These are the activations of a small neural network, seen along a few directions. Each row is one input.
Each table varies a few parts of the input and shows all the possible inputs, shuffled.
Descriptions start from the smaller parts, as in this example, which fits no table here: one of 6 places along a line, together with either a single point or (one of 2 separate values, together with one of 5 places around a ring) or one of 11 places along a line.
Shared parts are said once, and a part with two or three values counts as separate values.
In the rows, zero is written as 128.

Other details of the inputs vary at random and push rows far along two fixed directions, the same in every table; ignore that.

Rows:
x1: [ 92 161 120  64 126 165  65 180 108 108 144 140]
x2: [113 133 120 105  95 135 125 123 128 133 138 105]
x3: [136 126 123 109 120 137 152 120 116 119 165 103]
x4: [115 101 130 161  80 123 156 120  96 176 149  98]
x5: [126 136 121  84 134 129 129 127 138  90 151 115]
x6: [155 163 117  89 143 135  99 130 142  89 128 106]
x7: [101  77 107 171  95 138 132 192  55 135 165 126]
x8: [120 160 127  78 107 149 109 119 146 103 131 122]
x9: [153 141 106 122 130 133 133 121 117 127 141  93]
x10: [134 147 133  80 130 138 122 130 139  83 153 115]
x11: [129 139 122 126 109 146 110 129 136 129 134  95]
x12: [133 122 127 111 119 126 144 124 116 121 168 101]
x13: [119 148 168 112 168 108 112 114 185 114  74 231]
x14: [135 126 152 170 185  91 137 126 151 120  63 198]
x15: [122  70 104 164 108 147 102 169  37 142 136  98]
x16: [156 139 117 127 132 128 128 124 119 128 141  98]
x17: [145 186 106  50 145 153  74 112 182  92 133 130]
x18: [117  85 131 186  66 127 176 122  78 193 155  84]
x19: [115  80 118 200  79 123 156 138  90 191 142  65]
x20: [129 107 156 212 166  95 164 127 123 139  69 179]
x21: [105 115 184 188 142 103 150 121 143 141  72 213]
x22: [130 151 111  97 126 142  97 126 157 118 124 113]
x23: [123 153 114  65 115 142 108 116 154 116 134 128]
x24: [121 136 117 108  96 137 131 112 123 141 147 109]
x25: [134 136 114 124 114 137 113 121 136 143 143  99]
x26: [148 120 111 135 130 116 134 134 117 139 130  97]
x27: [132 140 121  87 134 131 134 117 133 101 159 117]
x28: [140 106 113 161 113 113 143 138  96 149 136  75]
x29: [117 125 172 168 154 110 151 105 153 142  77 224]
x30: [117  80 102 192  84 129 166 132  94 196 140  70]
x31: [122  90 124 145 107 116 168 133  99 145 163  91]
x32: [133 101 145 201 172  88 165 126 130 152  70 185]
x33: [105 123 119 102 130 169  68 167  85 131 128 115]
x34: [135 158 153 133 182 125 110 107 187 114  77 216]
x35: [136 169 122  44 143 148 107 122 158  57 150 124]
x36: [133 142 128  75 134 128 117 131 143  88 156 116]
x37: [125 101 111 162  98 129 139 132 116 174 138  85]
x38: [118 135 160 172 168 118 126 118 169 125  65 205]
x39: [136 117 136 129 121 128 156 124 112 128 161 110]
x40: [130 178 128  35 121 144  75 122 171  86 135 131]
x41: [146 128 108 141 131 121 139 122 112 137 134  99]
x42: [131 141 114  68 140 133 127 123 146  90 153 120]
x43: [124 108 162 209 152 108 151 116 142 165  85 189]
x44: [144 132 157 170 188  92 133 118 151 125  77 201]
Each input here is: one of 4 places along a line, together with either a single point or (one of 2 separate values, together with one of 5 places along a line).
Changing only the place on the line of 4 turns x11 into x21. The same change can be made to x38. Which row results?
> x8
Which other rows agree with x12 in the place on the line of 4? List them by row number.
> x3, x5, x7, x10, x27, x31, x35, x36, x39, x42
A walk changes only the place on the line of 4. It starts at x41 and steps to x17. List the rest of the walk in order.
> x24, x27

Rows:
x45: [156 195  85  50 122 165  58 120 175  90 140  63]
x46: [104  88 159 199 140 118 154 136  97 169 122 192]
x47: [152 174  97  25 135 157  59 141 123  86 145 102]
x48: [104  92 148 187 121 124 139 141  96 182 115 170]
x49: [140 176 107  18 122 176  73 133 131  80 192 114]
x50: [ 97  86 156 203 122 121 139 137 108 191  99 181]
x51: [142 188 120  23 109 159  91 116 161  61 159  98]
x52: [107 126 150 125 181  99 108 142 183 101  67 217]
x53: [153 105  98 166 100 131 161 132  83 154 171  29]
x54: [110 128 152 125 185  94 117 144 174  96  73 218]
x55: [138 101 146 218 146  94 160 126 122 163  88 140]
x56: [140 144 143 119 185 123 102 129 137 101  86 216]
x57: [127  84 145 196 144 110 168 138  66 149 122 152]
x58: [177 187 105  37 149 154  91 120 158  59 161  83]
x59: [113 124 152 126 198  97 127 142 169  84  91 220]
x60: [104  69 148 201 150  90 185 147 105 134 118 166]
x61: [114  92  98 153  64 159 142 142  60 183 189  71]
x62: [159 113 102 154  73 112 214  61 134 200 185  33]
x63: [142 185 129  16 116 159 103 117 153  49 173  92]
x64: [101 137 146 133 175 112 106 141 190 107  60 215]
x65: [104 151 159 134 165 142  86 128 173 136  69 236]
x66: [111 102 125 153  51 129 167 132  78 159 166  38]
x67: [133 161  79  23 122 151  84 144 152  67 171  88]
x68: [124  90  99 156  81 137 131 146  56 177 147  55]
x69: [100 108 113 162  34 146 155 130  88 171 159  24]
x70: [108  93 142 211 133 120 137 139  92 178  75 162]
x71: [139 184 128  21 120 154  96 119 160  56 165  96]
x72: [112 151 183 130 157 105 117 112 183 100  66 213]
x73: [149 112 142 173 130  75 223  51 171 188 115 141]
x74: [155 106  89 168  83 139 157 129  84 160 170  22]
x75: [134  94  97 143  94 139 143 148  46 155 178  51]
x76: [147 152 155 150 190 104 103 113 187 110  60 198]
What is each input in this table made of?
> either one of 2 separate values or (one of 5 separate values, together with one of 6 places along a line)
Which other rows belong to the same alternative as x73? List them by row number.
> x62
